A small network was shown many inputs. Here are its activations along a few directions, one row for each input.
In each table, some parts of the input vary, and every possible input appears once, in random order.
Descriptions start from the smaller parts, as in this example, which fits no table here: ring(8) and (point or ring(11) or (values(3) and line(4))).
Shared parts are said once, and a part with two or three values counts as separate values.

Other details of the inputs shift rows strongly along two fixed directions, in all tables alike. That doesn't count.

A family of inputs:
R1: [-19  26   6  43   3 -32   5   4 -27 -36  -5]
R2: [-14  31   2  29   6 -23 -13 -17 -27 -28  15]
R3: [-29  35  -2 -51  28  -3  -4  33 -43 -43  24]
R4: [ -9  23 -28   9  22 -26  -2  24 -21  28  30]
R5: [  7 -87  14   8  14  10  -3 -51  22 -28   1]
R6: [-46  31   3  31  27 -13  -2  31 -10  20 -20]
R7: [-32  34  -3  -1 -26 -11   1  33  -3  26  38]
R8: [-41  36  -1  17  30  -6 -21  10 -10  28   1]
R9: [ -5  27  54  33   5 -25   1   6 -29 -21 -10]
R10: [-27 -88 -27 -19  12  14   0 -23  24  40   0]
R11: [-22  28 -15  44  36 -11   7  43 -14   4   0]
R12: [106  68 -33 -39 -61   5 -11 -10  42 -11 -83]
R13: [  1  27 -26  14  19 -32  -2  11 -24  10  40]
R14: [ -8 -93  36  15  -5  36  22 -24   6 -13 -20]
R15: [ 77 -23 -78 -59 -50  85  49 -45  79  27 -75]
R16: [ -5  28  32  -8  -1 -18  11   9  -9  26  34]
R17: [ -9 -79  22  -2  12  43  12 -30  38   3  15]
R18: [ 10  22  25   2   0 -53  -4 -11 -26  -6  21]
R19: [-48  37  14 -64  33  -5 -16  32 -31 -19  -2]
R20: [ 82  85 -13 -15 -30  50  35   6  51  -1 -99]
R21: [  2 -97  24 -18 -37  23  -9 -19  11   7  10]
R22: [  0  28  42  -4 -14 -20   3  -3 -43  18  20]
R23: [  0  35  50  18   6 -19 -18 -15 -29 -14   9]
R24: [  5  20  42  -1 -29 -38 -30   9 -23  -2  18]
R25: [-17  30 -20  30  38  -4 -12  20 -14  11  21]
R26: [-31 -92 -26 -17  -8  15 -23   0  36  34   1]
R27: [ -4 -90  15 -21 -23  22   0  -5  43  15  24]
R28: [-12  30 -14  48  32 -17   8  29 -16 -14   9]
R29: [-36  45   5  18  10   9  13   7  -9  14  30]
R30: [-20  40  30 -57  34  -1  -6  32 -24 -34  24]
R31: [  3 -94 -44   0  -3  10 -13  -3  30   1  30]
R32: [ 93  92 -75  -8  -7  46   4 -11  38  -6 -74]
R33: [-36 -80  -9  18   5  45  43  -8  33   2  -1]
R34: [ -8  35  51  16   0   1  -8  -7 -36   0  11]
R35: [ 91  76 -63 -32 -71   9 -11 -12  32 -16 -78]
R36: [ -6  25  -6   9 -10 -47  -3 -13 -35 -11  26]
R37: [-12  19 -28  11   2 -24 -25  46  -9  23  30]
R38: [ 13 -94  23 -18 -11   3   5 -49   6  -1   7]
R39: [  2 -95  19  22  11   3  16 -30  23 -35 -19]
Each input here is: values(3) or (line(4) and ring(9)).
- Start at R33 and move only the line(4) part, one step at a time. The first step leads to R29. Which rows follow, in order? => R15, R7
- List by row number the other inputs of the same sort as R19. => R3, R30

A family of inputs:
R40: [  1  17 -11   5   1 -12  -9   7 -11  -1  16]
R41: [-14  20   7  -5   0  -2  -5  17  -6   3   7]
R42: [-8 19 -3 12 18 -9  1 10 -9 -7 11]
R43: [ -41 -101   10   18   20   10    3   -8   13   -6   30]
R44: [-14  19  -1  -8  11  -9  -1  10 -13  -3  17]
R45: [ -4  19  -6   3  -1 -19  -9   9 -10   7   5]
R46: [  3  16  29  13  -1 -12  -1  -6 -16 -15  -2]
R47: [-8 22  7 -3  2  0  5  9 -8 14  8]
R48: [-24 -64   5  14   5  -1   2 -11   3  14  34]
R49: [ 90  77 -53 -31 -44  32  10   0  40   8 -90]
R50: [  1  13  31  -7  -5  -9  -4  -4 -18 -10   5]
R51: [  52 -117  -23  -31  -33   52   14  -63   64  -15  -47]
R52: [-10  18   0  12  14 -10  -6  11 -11   0  -1]
R53: [-15  23   7  19   8  -6   5   6  -9   8   7]
R54: [-10  20   1 -10   5  -5  -5  11  -9   3   2]
- What do these inputs look like to the network? => values(3) and (point or line(4))
- The inputs of R47 and R53 match in every part but the values(3) part. If R44 is changed in the same way as R47 into R53, which row does it become? => R42
- Change only the values(3) part in R45. List by row number the other rows that result. => R52, R54
- Which other rows agree with R51 in the values(3) part? List them by row number. => R40, R45, R48, R49

A family of inputs:
R55: [-36  73  68   7   2 -27 -16  -8 -44  -8   9]
R56: [-70 -96  39  47  49  -6 -16   7 -15 -16  33]
R57: [-20  63  71   4   9 -32   5  12 -58  -1  11]
R58: [ 80  68 -39  15 -34  10 -20   4  27   7 -81]
R59: [-23  76   6  11  43 -10  -5  26 -45  -7  37]
R60: [ 74  72 -67  -1 -44  -3  13 -13  16 -23 -73]
R61: [ 90  70  -3 -26 -59   9   7 -22   4  18 -69]
R62: [-47  79  -2   6  36 -10   9  39 -35  14  42]
R63: [-23  64  26  42  29 -33 -14  31 -45 -31  -4]
R64: [ 51 -84 -46  -6   5  20   9 -58  51  -9 -12]
R65: [  50 -107    9  -22  -38   28   21  -51   35    2  -17]
R66: [-53  68  29  32  38 -35   1  53 -20  17   8]
R67: [ -83 -107   27  -70   31  -18  -34   21  -23  -19   71]
R68: [ 26 -99   5 -19 -44  31  -4 -79  48   5 -27]
R69: [-12  66  75   4  10 -34  10  18 -53 -11  21]
R70: [-56  75   0  10  29  -6   8  50 -33  26  31]
R71: [  9 -83 -53  -5 -22  48   6 -10  58  36 -18]
R72: [ -67 -114   14  -55    4  -44  -46   16  -21    2   92]
R73: [-99 -84  19  25  43  11   2  26  -7  18  58]
R74: [-13  71  75  10  -4 -20   4  26 -31 -30  30]
R75: [ 17 -92 -41   3 -13  27  12 -17  70  29 -35]
R76: [ 25 -84 -71 -25 -13  50  20 -32  58  26  -2]
R77: [ 56  80 -73 -21 -37  30  13  14  33  45 -48]
R78: [-59 -88  28  24  71 -19   5 -21 -17 -28  67]
R79: [ 87  65 -47  12 -39   7 -10  -5  19 -12 -83]
R80: [-34  69   5  30  21 -40   9  22 -50 -42   5]
R81: [ 85  78 -66 -19 -22  27  -1  -9  21  12 -41]
R82: [ 46 -98  11 -15 -51  39  13 -42  55 -18  -5]
- What do these inputs look like to the network? => values(2) and (point or line(4) or ring(9))
- The inputs of R80 and R60 match in every part but the values(2) part. If R78 is changed in the same way as R80 into R60, which row does it become? => R64
- Change only the values(2) part in R56. List by row number the other rows that result. => R58
- Change only the values(2) part in R57. List by row number the other rows that result. => R61

A family of inputs:
R83: [-10 -19 -16  -2  12  18   4  -1   9   6  -5]
R84: [ -4  39 -12   2  10   1   2  13  -6  10  -2]
R85: [ -2 -22   7  -6   0  14   2  -4   8  -3  -8]
R86: [  3 -23   1   3  -7   8   7  -7   8   0  -2]
R87: [  5  36   9 -11  -2  -6  -2   7 -11  -2  -2]
R88: [ -9 -20 -17  -4   9  13   4   2  10  -3  -6]
R89: [  9  34   5  -8 -10 -13  -6   6 -10   4   1]
R90: [ -1 -22 -18  -5   1   7  -1   4  13  10   3]
R91: [ -3 -21 -16  -7   6  11   2   4  14   5   3]
R92: [  3 -22   2 -14  -4   8   1 -10   7  -3   2]
R93: [  6 -24  -2   6  -3   2  -4 -11   7  -6  -7]
R94: [  2 -22   2   2  -5   9   9  -7   9  -2  -3]
R95: [ -5 -21 -20   1   4  10  -1  -3  11  12  -1]
R96: [  8 -24  -2  -9  -6   2  -2 -11   5  -1   2]
R97: [ 2 37 10 -9 -4 -4 -1  8 -8  0 -3]
R98: [-106  -68   66   55   43  -63  -14   13  -57    6  114]
R99: [  4 -24   2  -3  -9   7   0  -5   9   4   0]
R100: [  2 -23   1 -10 -10   5   0  -9   8   3   2]
R101: [  7 -23  -1   8  -1   6   3 -11   9  -5  -2]
R102: [  1 -20   3 -12  -6  10   3  -9   9  -1   1]
R103: [  2 -21   2 -11  -8   9   1  -9   8   1   2]
R104: [  7 -24  -2   5  -2   6   1 -11   6  -8  -2]
R105: [  3 -21   1   5   1   9   7 -13   9   1  -3]
R106: [ 11  33   2  10  -6 -14  -5   5 -10  -3  -4]
R107: [ -3 -22   5   1   0  12   8  -6   7  -5 -11]
R108: [ 11  34   3   0  -6 -12  -2   4 -13  -4  -1]
R109: [ 9 36  6 10 -2 -8  1  3 -8  5 -4]
R110: [ -1 -21   3   1  -2  11  10  -6   8  -4  -6]
R111: [  6  34   8   2  -9 -10  -6  10  -7   5  -6]
R112: [  0 -21   5  -6  -1  13   4  -4   8  -2  -4]
R113: [ -1  35 -16   4   0 -11  -5  16  -4   5  -3]
R114: [  5 -21   0   7   1   7   5 -11  10  -7  -3]
R115: [  7 -23  -1  -9  -4   5   0 -10   5  -3   2]
R116: [ 11  33   2   0  -8 -15  -4   4 -13  -2  -2]
R117: [ 0 37 12 -9 -2 -3 -3  8 -9 -2 -7]
R118: [  5  36   8  10   4  -6  -1   6  -8  -7 -12]
R119: [ -1 -21 -17  -6   3  10   1   4  13   7   4]
R120: [  5  35   7  -3   1  -8  -2   5 -14  -9  -9]
R121: [  4 -23   0   7  -2   3   1 -13   9   5  -7]
R122: [  2 -22   4  -4  -4  11   3  -5  10  -1  -1]
R123: [-1 37 -9 -4  8 -3 -1 20 -4  6 -2]
R124: [  4  35   7  -6 -11 -11  -7   7  -8   5  -4]
R125: [  4 -22   2 -12   2   8   2 -10   5  -7  -2]
R126: [  1  36 -17   3  -1 -10  -3  16  -5   6   1]
R127: [ 11  34   3  13  -5 -13  -3   4  -7   0  -4]
R128: [ -5 -20 -20  -3   5  10   5   0  12  -1   2]
R129: [ -6 -18 -19  -1   7  15   5  -3  11   9   2]
R130: [ -1  38 -15   5   4  -2  -1  13  -6  13   2]
R131: [ -4 -20 -21   1   3  10   2  -3  11  13   3]
R132: [  6 -24  -2  -4  -6   0  -2 -12   4  -5  -4]
R133: [ -7 -20 -18  -4   8  12   6   1  11  -2  -1]
R134: [  6 -23  -1   4   0   7   2 -11   7 -10  -3]
R135: [  4 -24   1 -12  -7   2  -5 -10   6   1  -1]
R136: [ -7 -21 -13  -8  10  14   1   5  12   3  -4]
R137: [-80  -4  56  45  26 -62 -14  28 -56   4  80]
R138: [  3  37  10   8   5  -4   1   4  -9   1 -12]
R139: [  2 -23   2   2   5  10   1  -9   5 -13 -10]
R140: [  0  37 -16   3   1  -7  -1  16  -5   4   1]
R141: [  6 -23   0 -11  -1   6   1 -10   6  -6   2]
R142: [ 5 37  8  8  3 -5  3  3 -8  2 -8]
R143: [  3 -23   1  -7   1   7   5 -11   3 -10  -4]
R144: [ 7 35  8  1 -8 -5 -2 11 -7  4 -1]
R145: [  9  34   4  13  -4 -14  -5   4  -7  -1  -8]
R146: [  9  35   6  -8  -8  -9  -5   6 -10   2   2]
R147: [  9  33   4  -4  -6 -15  -9   5 -10   0  -3]
R148: [  2 -23   4 -12   3   9   0  -9   4  -8  -6]
R149: [  5 -23  -1  -5  -2   5   4 -12   4  -8  -1]
R150: [ -2 -23 -18  -5   2   6  -3   4  13   9  -1]
R151: [  3 -21   1   5   5   9   6 -11   9  -8  -6]
R152: [  7  36   6   7   2  -7  -1   6 -10  -9  -8]
R153: [  7  34   5   8 -11 -11   2   9  -8   4  -4]
R154: [  3  36  10 -11  -1  -6  -4   7 -12  -3  -6]
- What do these inputs look like to the network? => line(6) and (values(3) or ring(9))
- The inputs of R107 and R86 match in every part but the line(6) part. If R120 is changed in the same way as R107 into R86, which row does it become? => R108
- The inputs of R84 and R95 match in every part but the line(6) part. If R125 is changed in the same way as R84 into R95, which row does it become? => R147
- Which other rows agree with R134 in the line(6) part? List them by row number. => R91, R92, R94, R102, R105, R114, R122, R128, R129, R141, R149
- Change only the values(3) part in R140. List by row number the other rows that result. => R119, R130
- Change only the values(3) part in R136. List by row number the other rows that result. => R83, R88
